A small network was shown many inputs. Here are its activations along a few directions, one row for each input.
Each table varies a few parts of the input and shows all the possible inputs, shuffled.
Descriptions start from the smaller parts, as in this example, which fits no table here: one of 6 places along a line, together with either a single point or one of 9 places along a line or (one of 3 separate values, together with one of 8 places around a ring).
Shared parts are said once, and a part with two or three values counts as separate values.
In the rows, zero is written as 128.

Other details of the inputs vary at random and push rows far along two fixed directions, the same in every table; ignore that.

Rows:
R1: [129 137 118  78 161  99 135 126 131 133 113  93 129]
R2: [133 161 117  93 127 131 156 124 126 139 143 107 134]
R3: [159 129 113  98 120 121 114 114 162 148 133 111 165]
R4: [115 154 134  98 107 142 153 157 131 115 107 113 147]
R5: [115 153 116 111  93 161 130 130 163 131 113 118 156]
R6: [103 153 157 194 118 128 105 152 122 118 135 158 112]
R7: [124   9 176 113  92 149 137  58   8 150 160 151 113]
R8: [157 136 128 100 122 121 162 141 124 108 132 105 151]
R9: [134 154 124  95 118 161 173 119 130 136 152 111 127]
R10: [135 153 101  97 119 144 140 107 155 146 140 111 135]
R11: [134 130  97  86 152 131 159 135 132 127 107 115 122]
R12: [111 127 112  94 129 147 149 157 137 113  84 126 144]
R13: [107 137 128 194 115 138  80 134 162 134 125 160 115]
R14: [114 140 126  97 119 148 156 160 130 109  93 113 144]
R15: [133 138 113  91 144 132 163 135 119 124 117 104 119]
R16: [145 112 128 188 161 108 117 149 127  97 127 158 105]
R17: [146 144 147 197 136 108 115 138 122 108 159 151 120]
R18: [122   9 153 115  96 134 105  44  31 162 148 149 123]
R19: [107 139 130  88 138 115 124 152 140 117  90 103 150]
R20: [116 152 140 106  93 180 163 141 135 123 124 116 152]
R21: [144 140 141 204 128 112 108 132 136 119 164 150 121]
R22: [131 127 103  82 159 119 138 127 131 128 108 105 123]
R23: [118 148 118  97 103 137 110 130 178 148 107 119 159]
R24: [107  34 145  99 115 113  87  44  59 201 141 152 101]
R25: [129 142 115 187 140 123  89 114 156 152 151 152  93]
R26: [102 132 136 180 152 113  94 160 143 102 100 156 105]
R27: [151 122 123 197 132 122  87 121 152 131 150 150 120]
R28: [124 161 134 190 136 114 113 127 141 140 166 150  94]
R29: [135 152 121  87 132 127 162 131 119 130 132 104 124]
R30: [102 153 149 201 111 130 102 146 143 125 140 158 114]
R31: [149 107 111  90 151 114 137 133 130 106 110 108 149]
R32: [147 117 126  89 153  94 132 134 129 111 116  97 153]
R33: [147 123 143 191 153 107 127 149 120  91 135 149 107]
Each input here is: one of 3 separate values, together with either a single point or one of 10 places along a line.
- The inputs of R4 and R29 match in every part but the choice among 3 separate values. If R5 is changed in the same way as R4 into R29, which row does it become? => R10
- List by row number the other rows that have the choice among 3 separate values in common with R18. => R3, R7, R8, R16, R17, R21, R27, R31, R32, R33
- Which other rows does R20 become when the choice among 3 separate values takes its other values? List them by row number. => R7, R9

Rows:
R34: [132 113 137 169 125 128 102 113 130 135 149 152 115]
R35: [164 226 106 181 163 119 142 190 219  82 133 120 128]
R36: [129 118 115  98 125 142 142 108 116 139 135 113 130]
R37: [167 199 109 120 142 124 160 173 189  94 127  97 154]
R38: [119 114 123  93 122 131 140 133 111 134 115 125 137]
R39: [119 126 154 173 116 134 116 126 111 125 142 150 116]
R40: [137 104 116  96 139 123 131 117 120 127 114 111 138]
R41: [119 118 132  91 129 130 137 122 119 138 113 114 128]
R42: [127 119 133 162 144 107 110 128 112 131 136 150 107]
R43: [123 117 142 159 148 101 111 132 111 119 130 146 105]
R44: [119 123 155 170 127 127 123 133 106 118 138 148 111]
R45: [132 122 123  97 121 138 134 106 121 146 132 115 135]
R46: [156 162 104 115 143 128 149 153 176 103 120 103 151]
R47: [147 156 117 108 132 136 158 137 154 120 135 109 140]
R48: [145 229 108 180 147 127 108 183 241 106 120 121 139]
R49: [134 124 120  99 133 137 149 117 125 135 131 114 131]
R50: [122 118 137 162 141 104 112 132 113 131 134 151 109]
R51: [118 107 138 160 150 108  97 133 121 121 112 142 105]
R52: [122 121 125  95 121 125 136 115 115 138 130 110 137]
R53: [124 124 133 165 139 120 107 115 115 131 145 140 100]
R54: [136 121 151 167 133 114 122 125 110 124 152 143 108]
R55: [134 111 112  96 132 135 146 119 114 139 126 121 132]
R56: [127 115 133 166 131 124  92 111 130 139 141 148 113]
R57: [120 119 143 159 144 107 110 136 107 117 127 148 106]
R58: [121 116 122 104 102 150 141 120 121 137 120 125 140]
R59: [139 119 115 103 110 141 142 112 130 141 134 123 137]
R60: [125 116 120  98 111 126 132 113 124 147 124 121 141]
R61: [146 142 130 107 113 136 146 124 136 133 142 111 149]
R62: [142 111 131 107 107 135 127 110 124 140 140 120 151]
R63: [107 123 140 166 129 130 114 126 115 125 136 148 101]
R64: [115 122 130  98 111 148 140 117 121 139 123 123 136]
R65: [124 109 147 171 135 119 112 137 109 107 123 146 119]
R66: [136 102 114  98 139 129 138 117 120 127 117 114 137]
R67: [145 180 118 117 132 136 158 169 165  94 114 106 152]
R68: [127 119 128 167 129 122 103 113 124 140 139 151 104]
R69: [119 112 126  93 129 136 145 129 110 121 110 123 130]
R70: [124 116 123  94 124 124 138 128 109 136 118 122 140]
R71: [124 123 143 162 143 109 113 121 114 130 142 143 103]
R72: [117 114 127  99 109 140 121 119 130 141 121 123 147]
R73: [118 114 121  96 123 139 145 130 114 133 113 127 135]
R74: [119 125 145 164 130 114 106 119 120 138 143 147 111]
R75: [127 121 140 163 145 116 113 119 116 131 141 144  99]
R76: [137 131 118 104 122 139 147 118 128 130 140 112 135]
R77: [115 121 133  95 111 140 135 119 118 141 125 121 138]
R78: [133 147 120 107 131 139 153 151 140 105 111 113 140]
R79: [117 123 136 166 121 117 102 123 120 138 134 153 111]
R80: [131 122 142 168 128 128 116 115 119 134 153 151 107]
R81: [136 113 119  91 139 125 140 119 112 127 119 114 129]
R82: [127 122 121  95 124 128 136 110 114 138 133 109 135]
R83: [129 105 124  95 135 113 131 123 119 126 113 113 144]
R84: [114 119 135 163 127 121  98 123 127 141 124 151 102]
R85: [137 192 112 171 155 123 127 180 198  89 112 126 133]
R86: [125 112 126  98 113 128 121 110 130 146 127 119 150]
R87: [116 114 143 171 118 138 101 123 126 129 134 154 119]
R88: [130 118 116  98 114 129 131 109 123 146 127 120 139]
R89: [128 118 138 159 151 104 111 127 110 119 133 145 103]
R90: [119 123 126  95 117 130 135 118 112 136 127 112 137]
R91: [125 118 132  92 127 121 142 118 115 137 126 114 137]
R92: [147 137 119 110 108 134 142 125 140 134 136 116 148]
R93: [113 121 127  95 115 137 137 122 114 134 125 114 134]
R94: [117 117 122  98 106 138 132 121 123 142 119 125 138]
R95: [124 126 142 164 133 116 105 114 119 138 146 146 109]
R96: [116 125 148 162 137 112 112 129 111 128 136 146 106]
R97: [134 106 120  95 138 116 131 118 118 126 115 111 142]
R98: [124 128 131 105 109 145 147 126 113 124 129 112 143]
R99: [121 124 132  96 113 134 133 115 116 143 127 118 142]
R100: [116 113 125 100 109 148 127 116 132 140 119 125 146]
R101: [114 124 148 170 120 137 115 125 116 128 138 151 109]
R102: [116 120 125  93 123 133 131 118 119 140 117 110 128]
R103: [120 117 148 174 114 135 102 124 121 127 138 152 125]
R104: [144 197 113 178 152 127 130 184 200  82 114 123 137]
R105: [110 121 147 164 135 126 119 130 115 124 132 151 101]
R106: [151 159 105 111 134 133 156 148 159 119 129 113 144]
R107: [131 114 121  98 116 131 120 106 130 146 129 118 148]
R108: [116 120 133  93 122 133 142 126 114 133 121 118 134]
R109: [138 156 119 113 121 139 155 155 143 114 118 116 152]
R110: [121 110 140 163 144 104 102 133 115 117 122 145 114]
R111: [118 120 131  93 118 137 129 115 123 147 117 116 132]
R112: [124 115 125  88 137 125 135 130 118 127 104 114 128]
R113: [146 149 122 109 119 133 149 131 138 123 142 103 146]
R114: [114 117 143 158 142 113 112 139 109 115 125 150 102]
R115: [116 117 136 159 143 113 106 135 116 133 121 151 100]
R116: [131 119 121  98 120 144 141 106 121 146 135 118 134]
R117: [112 123 142 170 125 134 117 128 111 121 138 145 104]
R118: [135 115 114  95 132 129 140 119 114 139 122 119 133]
R119: [117 118 141 165 123 119  91 121 127 137 136 151 120]
R120: [140 130 112  99 142 132 149 130 131 121 121 113 132]
R121: [142 210 111 177 145 132 140 189 198  94 123 130 132]
R122: [127 117 126 169 128 128 109 114 125 140 142 154 103]
R123: [116 117 120 100 106 146 138 118 125 141 117 128 136]
R124: [115 121 149 168 131 130 122 132 111 120 134 149 104]
R125: [160 160 114 115 137 121 148 154 168 103 123  99 158]
R126: [125 118 128 106  98 147 142 121 117 135 123 124 147]
R127: [161 180 109 118 132 127 158 162 171 112 131 106 154]
R128: [132 110 116 100 118 145 127 105 132 146 132 121 143]
R129: [115 108 140 162 143 111 103 137 116 115 120 147 111]
- What is each input in this table made of? => one of 8 places along a line, together with either a single point or one of 11 places along a line
- The inputs of R87 and R121 match in every part but the place on the line of 8. If R86 is changed in the same way as R87 into R121, which row does it become? => R50
- The inputs of R76 and R80 match in every part but the place on the line of 8. If R113 is changed in the same way as R76 into R80, which row does it become? => R61
- The inputs of R40 and R81 match in every part but the place on the line of 8. If R125 is changed in the same way as R40 into R81, which row does it become? => R37
- List by row number the other rows that have the place on the line of 8 in common with R126. => R58, R59, R60, R68, R79, R84, R88, R92, R94, R122, R123
- Start at R51 and move only the place on the line of 8, one step at a time. The first step leads to R112. Which rows follow, in order? => R115, R41, R102, R111, R84, R48
- List by row number the other rows that have the place on the line of 8 in common with R41. => R44, R47, R49, R54, R71, R75, R91, R96, R105, R108, R124
